These are the activations of a small neural network, seen along a few directions. Each row is one input.
In each table, some parts of the input vary, and every possible input appears once, in random order.
Descriptions start from the smaller parts, as in this example, which fits no table here: ring(8) and (point or line(11) or (values(3) and line(4))).
Shared parts are said once, and a part with two or three values counts as separate values.

Other details of the inputs shift rows strongly along three fixed directions, in all tables alike. That doesn't count.
These rows show it; all are for the same input, with only those details redrawn:
-1	-19	26	13	-6	50	84	36	4	6	16
-26	10	81	44	-60	6	-34	-26	-33	41	56
-5	-63	43	-16	26	40	-28	4	-17	-12	9
7	72	-28	57	-5	-79	31	9	45	36	2
-15	-67	70	-11	11	36	-75	-18	-35	-4	23
14	-4	-23	9	34	4	80	44	36	-4	-13
-2	-18	26	13	-6	49	84	36	4	6	17
11	-33	-10	-10	58	-19	-35	8	19	-16	-18

Rows:
R1: 9	-1	-20	8	49	-53	-42	1	30	-1	-17
R2: -2	-1	2	-29	-34	49	86	27	-7	-21	29
R3: 8	32	11	24	-27	-7	33	9	22	9	7
R4: 14	-37	9	-24	27	4	4	24	26	-16	-30
R5: 18	-15	-19	1	27	-4	85	45	37	7	-20
R6: -13	-23	37	-7	-27	63	1	-6	-26	-19	9
R7: 23	-36	-59	-31	70	-11	13	22	36	-30	-28
R8: -35	59	9	24	-59	8	45	-21	-39	22	44
R9: -4	64	-15	34	-7	-12	31	1	22	4	-24
R10: -19	62	-13	42	-19	-51	-43	-38	-7	27	6
R11: -11	21	19	18	-61	14	42	-9	-21	29	52
R12: -18	25	58	15	-89	12	-38	-36	-37	23	58
R13: 3	-28	-1	-16	57	-8	-73	-5	12	-42	-45
R14: 0	40	-1	25	7	-68	-102	-42	13	-4	-21
R15: 25	-74	20	-15	-11	56	-93	9	-76	51	-2
R16: 0	8	1	11	-22	-44	-24	-17	6	30	15
R17: -28	18	72	47	-61	15	-31	-40	-46	34	44
R18: -6	28	-21	23	12	-73	-98	-46	1	7	-3
R19: -2	11	-56	-44	48	-21	-35	-11	8	-47	-37
R20: -7	-1	-12	-13	17	29	-9	-4	-1	-26	-27
R21: -1	25	22	24	-14	-31	-37	-6	17	8	3
R22: -10	34	9	13	-57	26	42	-6	-16	0	19
R23: 12	66	-51	23	-30	-87	38	-5	34	42	8
R24: -1	-18	-41	-38	45	-18	-27	-11	-9	-35	-9
R25: 9	0	-50	-5	75	-20	-7	3	25	-21	-51
R26: -4	-49	3	-50	11	34	7	1	-26	-23	27
R27: -21	59	6	13	-52	-37	-39	-38	-23	2	29
R28: 20	11	-36	13	26	-10	84	36	42	3	-12
R29: -9	52	-27	3	-1	-60	-102	-52	-3	-6	-17
R30: 17	20	-51	-35	-6	-19	88	32	33	-13	-9
R31: 8	-24	44	-5	-38	65	88	30	0	6	9
R32: 11	-34	5	-43	-16	23	9	3	-2	-12	-1
R33: -22	-40	23	-28	3	53	-46	-32	-53	-14	10
R34: -16	-54	44	-28	34	85	-20	6	-24	-40	-28
R35: -2	-62	-2	-40	23	69	24	5	-29	-34	-2
R36: 23	-25	-37	-36	37	-35	-37	4	36	-22	-37
R37: 49	-44	-45	-26	31	7	-95	29	-21	23	-53
R38: 0	-40	-1	-47	-4	11	20	2	-17	-6	20
R39: -5	49	15	34	-62	-9	28	-2	9	22	32
R40: 1	56	-32	48	14	-50	36	11	32	14	-18
R41: -22	-10	28	13	13	34	-4	-4	-21	0	-7
R42: 23	2	-31	4	18	-19	89	36	43	15	-19
What is each input in this table made of?
> values(2) and (point or (line(4) and line(5)))
Changing only the values(2) part turns R18 into R6. The same change can be made to R16. Which row results?
> R36
Changing only the values(2) part turns R5 into R4. The same change can be made to R41. Which row results?
> R34
Which other rows does R17 become when the values(2) part takes its other values? List them by row number.
> R14
Which other rows does R22 become when the values(2) part takes its other values? List them by row number.
> R35

Rows:
R43: -20	59	36	45	-77	18	58	-7	-27	34	32
R44: -11	53	7	50	-77	14	59	6	-23	51	48
R45: 10	15	11	42	8	-68	-41	0	30	30	-6
R46: 7	34	-52	13	6	-53	-13	-8	9	26	-13
R47: 6	44	-14	32	-33	-51	-63	-26	-9	29	12
R48: -15	59	4	42	-55	7	62	14	-16	36	32
R49: 5	44	-10	30	-63	-21	85	16	10	39	22
R50: 2	-55	-10	-43	52	19	9	5	15	-51	-26
R51: -3	-50	25	-38	15	16	-40	-14	-28	-9	10
R52: 13	-64	-20	-66	61	28	-15	20	10	-38	-41
R53: 6	-37	15	-14	-22	61	70	25	-19	7	35
R54: 16	-59	19	-6	54	8	-18	14	11	2	-11
R55: 40	12	-75	23	85	-61	11	39	66	-3	-69
R56: -10	58	2	36	-45	-12	87	12	10	25	39
R57: -3	-35	-31	-28	67	28	3	10	7	-47	-26
R58: 16	42	-46	1	15	-56	-12	2	28	3	-36
R59: -29	-5	26	4	-4	12	-43	-37	-31	-4	10
R60: 14	5	-42	-16	26	29	106	45	31	-22	-39
R61: -4	-23	13	-25	15	15	-37	-5	0	-20	-2
R62: -23	-13	35	-5	-19	17	-57	-26	-49	14	17
R63: 3	-40	13	-30	-8	61	93	40	-7	-16	2
R64: 12	-59	44	2	13	86	56	44	-3	-1	-14
R65: 25	23	-67	1	23	-48	0	6	23	5	-36
R66: -11	6	29	8	-16	9	-54	-22	-29	-4	14
R67: 9	-27	5	-27	17	19	-44	2	-10	-21	-13
R68: 1	45	-54	15	32	-56	-18	-2	23	-3	-17
R69: 12	-43	-23	-40	53	7	5	23	21	-48	-23
R70: 2	2	24	9	-41	-2	-66	-25	-24	20	21
R71: -21	-18	50	3	-16	35	-65	-35	-40	-16	21
R72: -1	24	-26	7	25	-48	-8	-15	27	-13	5
R73: -30	-21	67	-8	-29	24	-74	-51	-33	-4	23
R74: 13	11	-49	-9	52	-27	-11	2	40	-39	-40
R75: -10	-25	45	-7	-41	3	-54	-39	-43	30	44
R76: 8	-48	-20	-39	59	9	-2	11	24	-58	-23
R77: 0	-35	52	11	9	5	-66	-5	0	20	-2
R78: -17	50	-10	29	-26	-3	61	4	-4	23	9
R79: 6	-44	7	-31	9	70	90	42	-8	-18	16
R80: -7	-29	43	-13	-34	15	-87	-30	-33	14	30
R81: 13	33	-35	10	11	-33	-15	7	10	-3	-16
R82: 0	-35	17	-23	-8	85	74	32	-29	-12	-4
R83: 17	-48	-7	-32	-1	78	79	35	-8	-10	-16
R84: 4	37	-9	14	-17	-62	-31	-7	13	10	11
R85: 5	32	-40	0	28	-70	-3	-11	29	1	-12
R86: 20	15	-41	3	2	-57	-14	5	26	5	-2
R87: 13	47	-46	10	21	-55	-18	0	36	-10	-27
R88: -8	57	-4	30	-46	-26	86	12	19	20	16
R89: -18	58	25	31	-67	5	66	-1	0	33	26
R90: 3	16	-37	0	36	-26	-6	-10	19	-24	-34
R91: -13	-4	47	-5	-34	8	-68	-22	-26	11	27
R92: -3	-17	20	-13	-28	4	-44	-21	-17	20	11
R93: -15	-23	24	-12	-7	52	80	6	-9	-13	21
R94: -4	32	5	59	4	-49	-35	-2	10	45	-3
R95: -8	-36	20	-27	22	26	-48	-25	-13	-32	-18
R96: -18	-15	38	-8	-6	13	-67	-33	-11	-17	15
Changing only one part turns R86 into R47. The same change can be made to R50. Which row results?
> R90
Changing only one part turns R62 into R58. The same change can be made to R78. Which row results?
> R60
What is each input in this table made of?
> line(6) and (point or (values(2) and line(4)))
A walk changes only the line(4) part. It starts at R72 and steps to R56. List the rest of the walk in order.
> R79, R53
List by row number the other rows that have the line(6) part in common with R52.
> R61, R73, R77, R80, R89, R91, R92, R96
Which other rows does R75 become when the line(6) part takes its other values? List them by row number.
> R46, R49, R65, R83, R92

Rows:
R97: -25	-9	42	-7	-50	47	32	-5	-39	37	53
R98: 37	-65	-30	-48	68	13	6	42	23	-26	-23
R99: -14	12	-24	5	31	-8	-29	-8	-4	14	-11
R100: -17	-34	31	-24	-7	5	-83	-36	-16	-27	23
R101: -7	5	45	29	-49	19	77	17	12	29	20
R102: -8	47	32	64	-45	10	92	20	18	37	22
R103: 18	47	-25	38	-13	-75	-47	-6	24	43	-15
R104: -5	-25	-2	-43	35	-13	-32	-2	-1	-45	-15
R105: -23	-24	54	14	-8	18	-94	-52	-67	29	27
R106: -8	20	-13	23	35	-46	-19	-26	1	16	0
R107: -32	-7	77	5	-64	105	37	9	-56	2	27
R108: 17	1	-16	14	52	-37	-22	20	23	-13	-13
R109: -35	-4	76	-9	-70	67	63	-10	-50	1	53
R110: 6	-26	54	-3	-26	-15	-96	-17	-38	21	42
R111: 13	-32	35	-6	-18	-22	-60	-21	-1	19	-6
R112: 16	-82	-12	-94	62	54	-5	17	6	-55	-41
R113: -14	-96	0	-64	94	73	-8	13	-12	-48	-23
R114: -6	-4	51	24	-43	30	54	29	-17	19	50
R115: -10	50	-3	29	-55	-1	93	9	10	2	40
R116: 13	70	-60	27	-16	-85	-47	-20	17	9	-8
R117: 7	40	-41	26	-14	33	114	36	14	-12	-3
R118: 9	-65	-61	-47	84	-8	31	23	21	-47	-36
R119: 8	79	-52	36	-53	-22	87	6	12	25	12
R120: -14	87	-16	22	-21	-106	-50	-38	37	19	-2
R121: 2	31	2	45	-6	18	99	39	32	18	10
R122: 17	36	-43	3	-27	-1	103	27	22	-6	14
R123: 11	-85	-17	-86	59	71	-7	19	-27	-57	-41
R124: 34	-23	-82	-54	60	-17	28	10	33	-45	-31
R125: -26	85	24	45	-58	-12	58	-11	12	25	17
R126: -22	-28	52	-17	-12	88	70	21	-34	-35	13
R127: -7	68	-12	20	-42	-64	-62	-20	-4	25	-6
R128: 21	8	-44	16	56	-30	-26	19	38	2	-35
R129: 11	62	-45	-8	-2	-96	-33	-28	18	6	-10
R130: 11	60	-31	50	32	-100	-48	-5	44	16	-8
R131: 46	-33	-70	-34	78	-33	30	45	64	-19	-55
R132: 33	-66	-27	-37	55	22	1	33	21	-18	-60
R133: -11	76	-28	17	-10	-99	-32	-16	37	4	-7
R134: -20	58	14	34	-73	-13	58	-24	-6	18	54
R135: 28	-7	-84	-46	67	-15	26	43	27	-45	-67
R136: -6	-9	50	20	-38	-4	-107	-28	-33	41	29
R137: -14	12	23	19	-51	70	60	-7	-36	2	32
R138: 12	32	-15	41	5	-4	122	42	51	10	-26
R139: 5	41	-40	25	-16	36	110	38	25	-7	-6
R140: 24	9	-44	15	58	-34	-25	24	31	-3	-32
R141: -31	-17	57	7	-19	-21	-80	-55	-46	31	47
R142: 1	32	-30	1	22	-23	-19	2	2	-19	-32
R143: 32	25	-41	9	15	-85	-11	6	52	21	-32
R144: -3	7	16	-10	-35	-24	-83	-52	-7	8	26
R145: -7	-55	66	2	1	51	-80	-19	-38	7	3
R146: -11	20	72	53	-67	43	4	7	-49	42	53
R147: -7	-54	53	-7	-13	81	68	35	-7	2	30
R148: 11	-50	32	-14	2	23	-76	7	-40	5	11
R149: -1	8	7	-23	-36	43	89	34	0	-4	11
R150: -4	-39	19	-28	-15	42	-69	-30	-28	-12	4
R151: -13	2	-12	-4	-19	55	86	33	-15	28	13
R152: -6	-11	40	18	-30	30	66	23	8	19	21
R153: 3	-16	35	9	-18	-11	-104	-16	-33	28	20
R154: -7	54	-16	32	-24	8	87	4	34	0	9
R155: 14	-4	-71	-41	94	-20	42	21	41	-61	-61
R156: 0	56	-27	34	-31	20	79	10	23	11	0
R157: 32	-5	-38	2	25	-37	-6	17	36	10	-55
R158: -1	49	6	44	-16	-90	-55	-13	21	32	28
R159: 7	-57	38	-22	2	16	-72	-10	-16	9	21
R160: -5	-14	62	27	-22	-6	-103	-42	-25	25	-7
R161: 4	-32	-12	-17	27	-3	-44	-14	-30	15	-8
R162: -36	8	78	17	-93	52	16	-34	-31	18	69
R163: 32	-16	-52	-2	84	-34	39	29	71	-29	-76
R164: 12	45	-56	-12	15	-52	-22	1	32	1	-45
R165: -5	32	-42	34	14	-65	-50	-27	-4	14	-14
R166: -3	-35	39	-41	-32	81	70	26	-37	-21	22
R167: 14	-92	-18	-69	46	79	-23	20	-15	-57	-29
R168: 10	-11	-49	-16	26	-51	-14	-9	4	-2	-8
R169: -26	45	6	57	-47	3	102	4	-12	27	33
R170: -26	-16	50	-1	-19	12	-84	-63	-43	-17	36
R171: -36	-25	35	-18	5	-8	-78	-38	-26	11	31
R172: 3	-28	32	11	13	-2	-87	-23	-11	9	-23
R173: -17	-66	33	-20	-15	40	-65	-26	-69	3	17
R174: 1	74	-45	20	10	-75	-39	-26	12	3	-27
R175: 4	-75	-2	-68	70	85	-10	19	-6	-58	-55
R176: -9	-8	5	1	-7	62	81	20	8	-30	11
R177: 18	-107	-16	-78	79	53	7	16	-19	-29	-17
R178: -10	-72	82	-15	-12	24	-71	-29	-22	0	6
R179: 7	23	-23	-6	-15	-50	-59	-26	14	-3	10
R180: -9	27	-5	3	0	33	102	37	21	-23	-12
R181: -7	83	-28	50	-11	-96	-51	-41	23	1	11
What is each input in this table made of?
> ring(5) and (values(3) or line(6) or (values(2) and line(4)))
Changing only the ring(5) part turns R129 into R123. The same change can be made to R98. Which row results?
> R153
Changing only the ring(5) part turns R132 into R138. The same change can be made to R164. Which row results?
> R125
Changing only the ring(5) part turns R159 into R128. The same change can be made to R110. Which row results?
> R146
A walk changes only the ring(5) part. It starts at R135 and steps to R166. List the rest of the walk in order.
> R104, R126, R142
A walk changes only the line(6) part. It starts at R163 and steps to R138. List the rest of the walk in order.
> R102, R121, R130, R108
Which other rows does R120 become when the line(4) part takes its other values? List them by row number.
> R104, R109, R133
Which other rows does R139 become when the line(4) part takes its other values? List them by row number.
> R117, R137, R156
Which other rows does R125 become when the values(2) part takes its other values? List them by row number.
> R154
